[[-0.76  2.73  2.13 -3.58  1.34 -0.69  0.78 -0.68  1.18 -1.93 -4.01]
 [ 0.13  0.41  1.91 -1.16  3.44  2.49  4.01  0.40  0.54 -2.08 -1.91]
 [-0.89  0.16  0.65  1.23 -1.87 -2.89 -4.57  1.03 -1.02  2.87 -0.85]
 [-0.55  2.35 -1.09  0.84  0.67 -0.95  1.85  2.54 -1.02  0.85  1.21]
 [ 0.04  3.34 -1.28 -0.82  0.73 -0.13  3.37  0.63  1.55 -0.46 -0.04]
 [-2.39  1.21  0.64  0.77 -0.17  0.58 -1.57 -0.24 -1.78  4.41  1.12]
 [-2.90  1.34 -0.58  0.55  2.06  2.27  0.99 -1.62 -3.81  2.71 -2.31]
 [-1.09  4.10 -0.76 -0.88 -0.31 -2.56  1.55 -0.83 -0.57 -0.87 -0.06]
 [ 1.32  3.41  0.01 -2.32  2.52 -0.95  1.25 -0.41 -1.49 -1.10 -0.09]
 [-3.11  1.03  2.43 -0.09 -0.15  0.14  3.79 -1.47  3.25 -0.37 -1.88]] yields 3.25

[[-0.67  0.83  0.26 -0.57  0.12  0.41 -0.49  0.50 -0.28 -0.35  0.99]
 [-1.67 -1.00  0.38  3.11 -1.26  1.30  0.62  3.51 -2.98  2.38 -1.39]
 [ 1.57  0.01 -0.46 -1.12 -0.55 -0.30 -0.41  1.83 -1.21  0.05  0.26]
 [-0.30  1.40 -0.28  1.22 -4.01 -4.18 -0.37  2.26  3.46 -1.32  0.98]
 [ 1.46  0.06 -0.95 -0.96 -2.04 -2.70 -1.30  0.69  1.05 -1.12  0.77]] yields 1.05

[[-0.82 -1.59  3.55 -0.83 -0.67 -0.60 -0.06  2.92 -0.72  1.72 -0.92 -0.44
   3.55]
 [ 0.37  0.68  1.50 -0.85 -0.68  1.55  1.89  1.92  1.17 -1.20 -0.40  1.26
   1.69]
 [ 1.89  0.44 -0.29  0.17 -1.51 -0.84  0.15 -1.10 -0.34 -0.01 -0.82 -0.10
   1.09]
 [ 1.48 -2.07 -0.29  0.05 -2.13 -0.16  0.68 -1.17  0.98 -0.70  0.08 -1.47
   0.54]
 [-1.42  0.39  0.71 -0.39 -0.07  1.49 -0.96  1.85 -1.71 -1.18  0.93 -0.82
  -1.93]
 [-0.33  0.19  4.14  0.10 -0.53 -1.84  0.28  1.14  1.40 -0.68 -1.41 -0.01
  -0.12]
 [-0.71 -0.56 -0.65 -0.26 -0.31 -0.84  0.59  0.42  1.62  0.74  1.21  0.06
  -0.11]
 [-0.72 -1.33  0.84  0.65  3.50  1.75 -0.08 -1.13  0.23 -0.30 -1.65  0.61
   0.22]
 [-1.28 -1.54  0.70  0.61  4.02  1.68  0.08 -0.94  0.78  0.00 -1.33  0.82
   0.09]] yields -1.33

[[ 0.17 -0.23  0.14 -0.38 -0.07  0.14  0.42]
 [ 0.14  0.45  0.04 -0.18  0.00  0.55  0.05]
 [ 0.58  0.36  0.08 -0.05  0.64  0.13  0.13]
 [ 0.21  0.41 -0.34  0.77 -0.15  0.49  0.55]
 [ 1.12  3.40 -2.51 -1.39  1.12 -2.69  4.32]
 [-0.67 -0.08 -0.50  0.70 -0.39  0.53  0.62]
 [ 0.41 -0.02 -0.44  0.72  0.87  0.28 -0.96]
 [-0.24  0.35 -0.80  0.48  0.40  0.64  0.46]
 [-0.68  0.44  0.63  0.36 -0.42  0.41  0.06]] yields -0.42

[[-0.50  1.25  0.36  5.28 -0.49 -0.09  3.63  4.44  1.12 -3.90  0.45 -1.11
  -0.78  5.45  1.21 -3.15]
 [ 0.73 -0.17  1.23  1.58  1.59  0.98 -0.68 -0.34 -2.95 -1.73 -0.44 -2.87
   0.30 -0.41  1.37 -3.15]
 [-1.17 -1.04 -0.32 -0.86  1.00  2.17  3.44  0.93 -3.20  1.50  1.13 -0.92
   0.38  0.75 -0.88 -3.15]
 [-0.06  1.85  0.88  0.36  2.81 -1.65  0.61  1.03 -0.32 -2.39 -1.47 -2.22
   0.14 -1.75  0.08 -3.15]
 [-0.64 -0.59  1.48  4.55  1.98  2.40  1.09  3.71 -0.68 -3.33 -1.75 -1.87
  -0.41  1.59  0.18 -3.15]
 [ 0.85  0.49  1.98  0.54  1.10  3.08  2.62 -0.09 -2.52 -2.34  1.17 -1.94
   0.04  0.23  1.71 -3.15]
 [ 0.98  1.16  2.16  0.04  0.15  3.44  2.88 -0.45 -0.14  0.48  1.08 -1.41
  -0.13 -2.21 -0.27 -3.15]
 [-1.46 -0.55  0.01  4.19  2.51  2.57 -0.37  3.08 -1.01 -2.15 -0.10 -1.26
  -1.55  1.12  0.82 -3.15]] yields 1.12

[[ 1.83 -2.60  1.83 -2.07  0.37  4.18  0.43  1.14 -2.69]
 [-1.53 -3.72 -1.53  2.44 -2.52 -2.70  1.06 -1.33 -1.88]
 [ 0.19 -3.38  0.19  1.40 -4.51  1.39  0.52 -1.30 -0.07]
 [ 3.31 -2.72  3.31 -2.73  3.51  3.58 -0.66  1.28  2.02]
 [ 0.20  3.46  0.20 -0.17  3.34 -3.55  3.52 -1.20  2.26]
 [ 0.92 -4.24  0.92 -0.56  4.86 -1.98 -0.91  0.83  1.07]
 [ 0.81 -3.04  0.81 -0.84  4.71 -1.31 -1.70  1.23  1.04]
 [ 1.49 -2.55  1.49 -1.75  5.63 -0.23 -1.45  1.63  0.88]
 [-0.10 -2.36 -0.10 -0.29 -2.39  3.62 -4.13  1.60 -1.72]
 [ 0.20 -2.90  0.20 -0.56 -2.44  3.92 -2.39  1.28 -2.95]] yields -2.39

[[-1.81 -1.08  0.07  1.36 -2.57  1.58  0.35 -0.28  0.79 -0.22 -1.09  1.32
  -0.64 -3.41]
 [-2.35 -0.80  0.11 -1.23 -1.68  0.36  1.01  2.46  2.00 -1.21 -0.04  0.47
   2.43 -2.99]
 [-1.46 -3.11 -0.44 -0.88  0.41  0.63  0.35  1.15  2.69 -0.82  0.15 -4.09
  -4.29 -3.72]
 [ 0.42 -1.18 -0.87 -3.19 -0.45  0.48  2.51 -0.02  0.38  1.55  0.74  0.15
   3.84  4.84]
 [-0.32  1.72 -0.40  1.51 -0.58 -3.35 -0.59 -0.66 -0.03 -1.53  0.22  0.70
   0.10 -0.45]
 [ 1.43  0.72 -0.53 -0.30 -1.90  0.73 -1.19  0.16 -0.29 -0.85 -0.71 -0.61
   4.37 -3.35]] yields -0.61
---
[[564 517 437 424 799 514 517]
 [429 397 516 494 162 340 492]
 [514 540 439 481 802 679 416]] ==> 494, 802

[837 361 713 186 356 179 408] ==> 186, 837

[80 18 25 92 74 22 62] ==> 92, 92

[141 214  96  45 148 202 162] ==> 45, 214

[[227 286 221 465 664 326 309]
 [183 275 145 564 866 335 307]
 [162 269 109 611 961 341 308]] ==> 564, 961

[106 135  21  61 223] ==> 21, 223
---
1.28,2.59,0.70,1.08
-4.19,3.07,-2.64,-1.13
-2.85,0.16,0.12,-3.04
Answer: 1.28

-3.08,0.28,2.86,-2.35,2.98,-0.17
3.74,0.82,-5.53,-2.88,-4.25,2.82
-0.67,4.00,-4.41,0.97,-4.98,-0.74
Answer: -3.08

-3.38,-1.84,-4.47,-5.25
-3.15,-1.38,-2.22,2.67
-2.84,0.89,-0.71,-3.60
Answer: -3.38

-1.04,0.22,-0.72,2.21,0.02,-0.20
2.53,-0.10,0.63,-5.41,0.60,0.24
-1.62,0.34,-0.43,3.84,-0.99,-1.01
Answer: -1.04

-3.38,0.00,4.89,-1.27
2.39,0.00,0.76,0.82
2.05,0.00,0.34,0.66
Answer: -3.38

-3.57,2.02,-1.37,3.50,4.01,-1.06
-3.37,1.76,-1.39,2.16,3.54,-1.01
-0.53,0.00,1.22,1.02,1.87,1.35
Answer: -3.57

-0.15,0.32,0.90,-0.35,-2.30,-1.70
4.89,-3.76,2.03,0.61,-0.34,-1.46
0.02,-0.48,-3.43,2.58,1.85,2.20
Answer: -0.15

0.68,3.20,-0.31,-1.27,-3.70,-2.25,0.02
-0.79,0.88,1.63,0.19,1.33,-1.45,-4.84
-2.89,-2.76,2.31,0.35,-3.16,-0.20,0.00
Answer: 0.68
